A small network was shown many inputs. Here are its activations along a few directions, one row for each input.
In each table, some parts of the input vary, and every possible input appears once, in random order.
Descriptions start from the smaller parts, as in this example, which fits no table here: line(6) and (point or line(11) or (values(3) and ring(8))).
Shared parts are said once, and a part with two or three values counts as separate values.
In the rows, 128 means zero.

Other details of the inputs shift rows strongly along two fixed directions, in all tables alike. That doesn't count.
To show where, the next rows are all for the same input, with only those details redrawn:
[104 108 112 104  85 116 152  99 159 110 191 121 180]
[142 127 121 133 145 128 132 139 155 124 109 176 136]
[153 181 145 108 129 140  96 171 110 166 105  88 104]

Table:
R1: [109 151 142  73  71 147 125 119 120 146 190  33 119]
R2: [137 177 133 138 139 136  65 156 109 169  90  73 126]
R3: [103 109 104 110  92 123 147  97 147 108 200 126 177]
R4: [149 120 114 148 153 132 117 138 153 128 107 166 158]
R5: [145 116 110 153 162 130 121 133 122 125 117 173 153]
R6: [ 79  77 110 103  86  88 137  83 156  94 175 101 148]
R7: [115 100 111 137 157 113 104 125 157 112 103 160 104]
R8: [146 170 135 112 138 141  80 165  99 162 115  89  80]
R9: [112  96 122 113  85 123 179  87 137 108 180 111 188]
R10: [136 109 136 125 141 125 162 123 137 117  98 172 101]
R11: [128 123 126 155 146 135 132 116 152 123  84 159 146]
R12: [163 174 154 114 127 156 112 163 106 164  95  76 115]
R13: [121 114 111 166 154 110 119 120 118 125  91 164 150]
R14: [150 171 148 112 131 126 114 167  74 163 102  93  97]
R15: [138 113 135 122 138 134 153 126 156 117  99 172 104]
R16: [ 77  84 111 103  94 125 143  79 164  95 190 105 140]
R17: [125 155 140 116 150 148  88 148  85 148 109  84  57]
R18: [154 173 154 107 123 118 118 167  86 163  92  87  99]
R19: [122 155 177 115  45 108 134 136 114 132 207  14 130]
R20: [105 112 120 100  84 140 170  92 161 109 193 121 170]
R21: [144 123 128 129 137 115 144 137 150 121  97 175 134]
R22: [137 169 141 137 132 114  88 152  86 166  77  72 120]
R23: [155 180 160 100 120 151 127 163 108 161  96  88  93]
R24: [120 150 177 118  50  98 145 133  96 132 204  18 126]
R25: [109 149 133  77  71 122 106 126 115 149 188  29 128]
R26: [131 110 114 136 156 121 125 127 126 119 119 179 112]
R27: [140 131 121 134 151 159 145 130 146 121 121 181 123]
R28: [112  98 106 143 165 112 107 120 127 109 112 167 100]
R29: [119 144 131  98  78 118 121 126  76 151 183  31 164]
R30: [ 83 101  95 139 101 110 126  77 128 110 187 111 198]
R31: [136 105 127 129 141 100 144 129 135 119  96 171 111]
R32: [100  90 117  97  77  96 155  91 156 104 181 114 159]
R33: [116  96 130 132 150 116 144 116 137 107  91 161  89]
R34: [102 105 108 111  96 115 155  94 128 108 198 129 175]
R35: [146 172 143 108 138 165  99 157 103 159 118  91  71]
R36: [144 168 147 108 140 158 107 154  84 159 116  94  69]
R37: [124 125 101 167 160 130  97 121 142 125 104 164 155]
R38: [162 167 147 121 131 122 103 168  83 167  90  76 120]
R39: [152 116 122 144 145 119 129 137 148 125  95 165 157]
R40: [128 119 116 159 146 111 113 122 149 125  81 158 156]
R41: [132 107 131 130 147 133 157 123 124 117 109 177 100]
R42: [122 156 137  90  75 156 122 122 116 151 190  26 162]
R43: [159 175 130 128 144 151  77 169  95 167 113  83 123]
R44: [160 183 169 155 129 142  93 181 101 151 135  83  79]
R45: [101 108 116 106  95 140 173  87 130 106 201 129 165]
R46: [144 121 147 182 148 120 139 142 129 106 140 176 112]
R47: [ 76  83  94 112 101 108 120  82 149  95 197 108 147]
R48: [ 83  98 111 133  92 121 158  73 125 108 177 110 185]
R49: [138 121 132 132 146 139 167 128 122 120 108 181 119]
R50: [142 127 121 133 145 128 132 139 155 124 109 176 136]
R51: [ 74  73 105 112  96  88 142  81 126  95 182 109 142]
R52: [149 124 153 176 138 122 136 148 163 108 131 169 116]
R53: [112  95 123 137 156 125 139 116 125 107 102 165  87]
R54: [118 100 129 129 148 125 134 119 155 108  92 160  93]
R55: [148 124 115 148 159 163 131 130 144 124 120 171 144]
R56: [116  92 120 136 150  92 126 122 135 109  89 159  99]
R57: [122 123 114 164 162 146 122 112 126 123 105 167 142]
R58: [142 122 138 127 139 131 172 128 135 120  98 176 121]
R59: [126 126 118 158 154 147 119 118 157 126  96 161 148]
R60: [137 172 150 133 131 138 106 145  89 164  80  73 111]
R61: [115 106 112 138 162 144 117 118 148 108 116 166  91]
R62: [157 174 142 125 146 167 103 159  80 165 115  87 110]
R63: [144 114 155 180 139 107 154 144 124 106 128 173 108]
R64: [131 103 122 134 148 109 139 129 121 119 107 176 110]
R65: [125 128 110 163 160 153 115 116 145 123 107 165 145]
R66: [145 114 125 147 153 143 153 128 120 124 106 171 140]
Describe the family of inputs behind these rows.
> ring(6) and (point or (values(2) and line(5)))
Changing only the ring(6) part turns R36 into R35. The same change can be made to R57. Which row results?
> R65
A walk changes only the ring(6) part. It starts at R51 and steps to R28. List the rest of the walk in order.
> R47, R7, R6, R56

Table:
R67: [129 136 138 114 101 128 139 128 127 131 153  97 131]
R68: [132 144 125 113 103 130 133 128 118 143 144 100 164]
R69: [147 103 130 159 160 124 161 129 160 107  98 215 135]
R70: [112 119 114 123 109 127 122 109 129 127 162 101 156]
R71: [150 173 141 122 123 139 110 156  98 167 106  84 131]
R72: [137 173 141 120 131 141  96 156 109 157 111  83 105]
R73: [121 139 124 125 110 132 118 119 114 138 149  96 156]
R74: [130 156 150  99 126 121 105 153  93 154  92  69  74]
R75: [ 91  82 112  91  90 102 165  85 146  98 170 122 151]
R76: [106  56 106 147 152  98 168  94 172  77 102 226 132]
R77: [124  72 103 157 154 115 159  98 192  87 114 235 157]
R78: [106 125 117 126 110 118 122 113 129 120 168 104 149]
R79: [138 160 142 125 131 125  86 154 102 153 114  80  97]
R80: [151 180 146 123 124 139 101 161  91 172 101  73 123]
R81: [141 165 136 118 133 145  93 152 106 163 110  80 113]
R82: [174 160 130 150 190 153 104 170 123 154  42 187 108]
R83: [112 117 127 123 104 124 132 117 132 117 170 105 137]
R84: [155 127 139 134 187 140 129 157 125 128  57 201  44]
R85: [139 162 148 122 127 141 100 161 104 152 118  83  94]
R86: [119  70  95 165 160 124 152  96 181  90 117 230 168]
R87: [ 98 103 130 107 107 114 143 106 116 110 172 108  93]
R88: [112 101 124 113  88 115 171  98 149 103 188 131 174]
R89: [104 105 118 123  96 110 133  97 144 111 173 109 155]
R90: [114 112 135 121  94 116 159 107 138 113 175 114 158]
R91: [150 177 144 130 125 134  97 161  85 169 104  73 121]
R92: [113 127 119 124 109 139 131 108 125 123 161 102 161]
R93: [143 176 137 110 130 144  99 159 109 159 113  89 108]
R94: [128 143 121 108 113 148 127 122 120 136 152  98 153]
R95: [125 144 143 108 129 111 103 149  91 145 102  78  76]
R96: [141 169 136 128 134 138  90 153  89 161 113  85 123]
R97: [145 162 150 127 125 128 104 159  95 149 120  82  94]
R98: [143  97 122 168 162 119 149 126 158  99  97 215 123]
R99: [150 180 141 116 136 159  99 157  95 166 107  75 113]
R100: [ 84  76 114 108  91  93 159  82 141  93 171 118 145]
R101: [149 102 120 150 159 127 155 130 164 103  98 219 129]
R102: [113 128 120 123 104 131 128 110 124 129 157 106 169]
R103: [132 103 109 169 171 123 134 123 163 104  95 217 134]
R104: [110 117 113 124 113 123 119 110 126 126 165 102 156]
R105: [110 119 126 120 100 118 124 110 137 121 158 102 144]
R106: [ 97  93 114 118  90 111 148  85 160 102 183 122 170]
R107: [120 122 133 119  97 122 145 116 134 119 162 105 140]
R108: [163 144 125 170 200 148 102 161 120 138  53 188 102]
R109: [118 126 120 131 104 115 132 115 117 130 159 104 171]
R110: [143 170 139 122 135 155 102 149 100 158 112  82 118]
R111: [123  81  99 162 157 126 159  96 176  94 114 232 179]
R112: [100  98 105 128 101 128 150  83 142 103 188 121 185]
R113: [146 166 159 126 122 133 114 159  97 153 117  84 103]
R114: [106 128 120 122 104 125 127 112 135 121 162 104 151]
R115: [170 142 132 150 188 138 106 166 142 140  44 197  89]
R116: [119  74 118 139 158 122 169 104 162  89 114 224  95]
R117: [100 107 134 101 102 122 149 104 123 113 167 108  96]
R118: [128  93 128 148 169 122 146 124 140 102  93 207  69]
R119: [125 133 142 126 108 116 133 129 112 128 160  97 134]
R120: [118 121 133 123  97 121 142 116 131 117 163 105 140]
R121: [145 110 123 154 170 136 139 140 160 114  89 209 115]
R122: [164 139 139 160 191 144 112 170 138 136  51 195  80]
R123: [100  97 104 115  97 126 150  86 156 111 184 122 185]
R124: [116 128 131 122 112 124 120 130 119 126 162  95 126]
R125: [155 134 139 136 185 125 117 163 124 139  30 177  63]
R126: [149 182 142 116 130 151  96 159  94 172 103  78 120]
R127: [111 131 120 114 104 129 133 114 140 126 162 106 153]
R128: [149 178 145 128 123 137  98 162  87 169 102  73 122]
R129: [118 123 125 105 101 133 139 121 137 122 169 110 142]
R130: [173 151 126 148 195 152  99 171 130 152  43 185  96]
R131: [ 91  94 128 105  96 117 156  94 129 101 179 116 107]
R132: [120 122 139 127 101 116 146 117 124 120 166 106 144]
Changing only one part turns R125 into R74. The same change can be made to R71. Which row results?
> R80
Changing only one part turns R131 into R117. The same change can be made to R86. Which row results?
> R81
Describe the family of inputs behind these rows.
> line(6) and (values(2) or line(9))
Which other rows does R84 become when the values(2) part takes its other values? List them by row number.
> R75
Which other rows does R100 become when the values(2) part takes its other values? List them by row number.
> R118
Which other rows does R88 become when the line(9) part takes its other values? List them by row number.
> R68, R82, R93, R94, R101, R115, R129, R130
List by row number the other rows that have the line(6) part in common with R87.
> R78, R79, R95, R96, R97, R104, R108, R109, R119, R124

Table:
R133: [121 117 125 147 121 131 128 117 138 117 166 127 152]
R134: [102 146 134 109  69 124 120 114 109 130 216  31 150]
R135: [172 187 145 165 177 146  78 189  89 176  48 123 100]
R136: [103  60 107 148 147  96 161  92 161  78 113 203 138]
R137: [171 184 146 166 177 143  70 181  94 171  50 121  94]
R138: [113  71  97 139 150 126 156  97 176  85 136 215 134]
R139: [155 166 134 130 185 142  73 178 101 165  42 131  54]
R140: [130 120 120 142 113 118 134 118 129 124 144 128 178]
R141: [112  64 111 134 150 122 172  97 171  78 123 214 116]
R142: [102 139 137 104  66 118 124 117 104 130 217  34 140]
R143: [126  88 106 175 148 128 165 104 169  91 143 220 182]
R144: [ 83 129 130  87  67 103 115 101  99 131 189  26 140]
R145: [138  88 118 146 142 130 185 107 181  91 139 228 169]
R146: [ 86  88 115  99 103 110 148  92 136 103 160 112 130]
R147: [119 122 117 101 112 124 145 111 140 131 140 120 164]
R148: [190 151 143 147 197 153 134 180 146 145  11 222  80]
R149: [103 134 150  87  74 128 140 121 105 125 195  47 105]
R150: [103 136 131 113  78 108 109 119 101 137 188  38 141]
R151: [121  80  91 137 149 126 156  95 171  99 115 216 176]
R152: [115 123 122 125 114 137 134 115 141 113 173 124 134]
R153: [113 101 132  99 109 119 161 107 134 111 147 131  96]
R154: [130  81  97 138 147 139 169  97 177  92 129 223 170]
R155: [118  64 125 140 135 109 191  97 171  77 141 226 112]
R156: [193 196 172 130 160 158 114 203 106 173  47 135  67]
R157: [114 111 117 113  98 108 151 100 140 119 155 114 188]
R158: [183 184 156 135 168 133  97 193 101 175  15 131  87]
R159: [137 131 139 131 107 124 157 125 136 123 163 125 167]
R160: [103  75  86 144 155 119 142  90 177  89 122 208 154]
R161: [104 140 148 106  76 116 126 121 102 129 198  47 124]
R162: [106 152 133  96  68 146 125 107 113 137 216  40 157]
R163: [137  89 109 149 143 138 170 107 172  93 140 223 168]
R164: [152 209 142 107 148 162  64 183  71 198  71  50  86]
R165: [ 94 145 117  97  70 124 114 105 100 146 187  27 182]
R166: [164 175 163 136 173 149  92 187  98 157  66 135  38]
R167: [140 191 155  96 144 140  64 178  70 183  75  48  46]
R168: [116  70 100 179 151 112 141  96 172  91 133 209 177]
R169: [187 189 160 152 171 135  93 196  94 177  41 122  97]
R170: [180 143 123 171 211 137 101 171 127 144   5 218 108]
R171: [105 144 120 110  92 124 104 107 107 142 162  52 163]
R172: [ 91 133 119  98  73 120 101 101 106 141 191  23 165]
R173: [149 201 146 119 146 138  53 180  70 182  73  41  74]
R174: [145 185 170 119 124 124  82 181  62 172  94  30  59]
R175: [189 146 147 180 191 124 126 182 137 144  11 218 106]
R176: [134  87 108 132 147 133 179 102 181  96 125 219 165]
R177: [120  77 109 154 150 125 159 107 174  84 143 224 132]
R178: [107  61 109 129 145 100 173  91 165  87 110 216 115]
R179: [117 122 112 119 122 147 132 104 143 121 153 130 148]
R180: [163 130 140 186 209 118 102 171 126 131  24 216  71]
R181: [127 154 140 108  74 133 131 126 103 141 195  49 167]
R182: [ 94 136 116  89  87 135 100 107 113 146 180  38 148]
R183: [ 98 126 141  84  70  96 134 108  95 133 168  37 114]
R184: [110 117 116 144 113 111 120 112 133 116 157 112 155]
R185: [172 168 174 142 163 126 113 187  88 156  60 128  32]
R186: [112 121 117 124 102 144 151 106 141 117 188 126 171]
R187: [112 113 112 115 119 146 126 106 144 122 162 118 141]
R188: [105 120 105 116 118 133 120  98 137 127 147 116 159]
R189: [107  66 105 136 148 122 164  91 176  80 135 220 130]
R190: [ 93  97 106 120 104 103 129  95 135 108 165 112 155]
R191: [119  84  93 147 152 144 164  95 178  95 132 221 170]
R192: [185 185 170 142 147 140 120 191 106 164  65 126  94]
R193: [105 134 152 103  75 115 138 123 100 124 192  42 115]
R194: [122 120 122 102 106 121 153 116 147 128 125 131 157]
R195: [157 201 160 115 134 167  70 182  80 183 116  45  72]
R196: [ 94 140 120  80  72 140 119 104 117 132 207  32 140]
R197: [114 119 122 141 102 128 141 100 139 112 185 119 175]
R198: [168 123 149 175 196 109 126 168 123 130  23 213  55]
Describe the family of inputs behind these rows.
> ring(6) and line(11)
Changing only the line(11) part turns R136 into R172. The same change can be made to R146. Which row results?
> R182
Changing only the line(11) part turns R196 into R189. The same change can be made to R173. Which row results?
> R144
A walk changes only the line(11) part. It starts at R175 and steps to R169. List the rest of the walk in order.
> R140, R135, R137, R168, R184, R150, R180, R174, R198
Which other rows does R154 become when the ring(6) part takes its other values? List them by row number.
> R140, R151, R163, R170, R181
Which other rows does R142 become when the ring(6) part takes its other values? List them by row number.
> R138, R139, R150, R177, R190
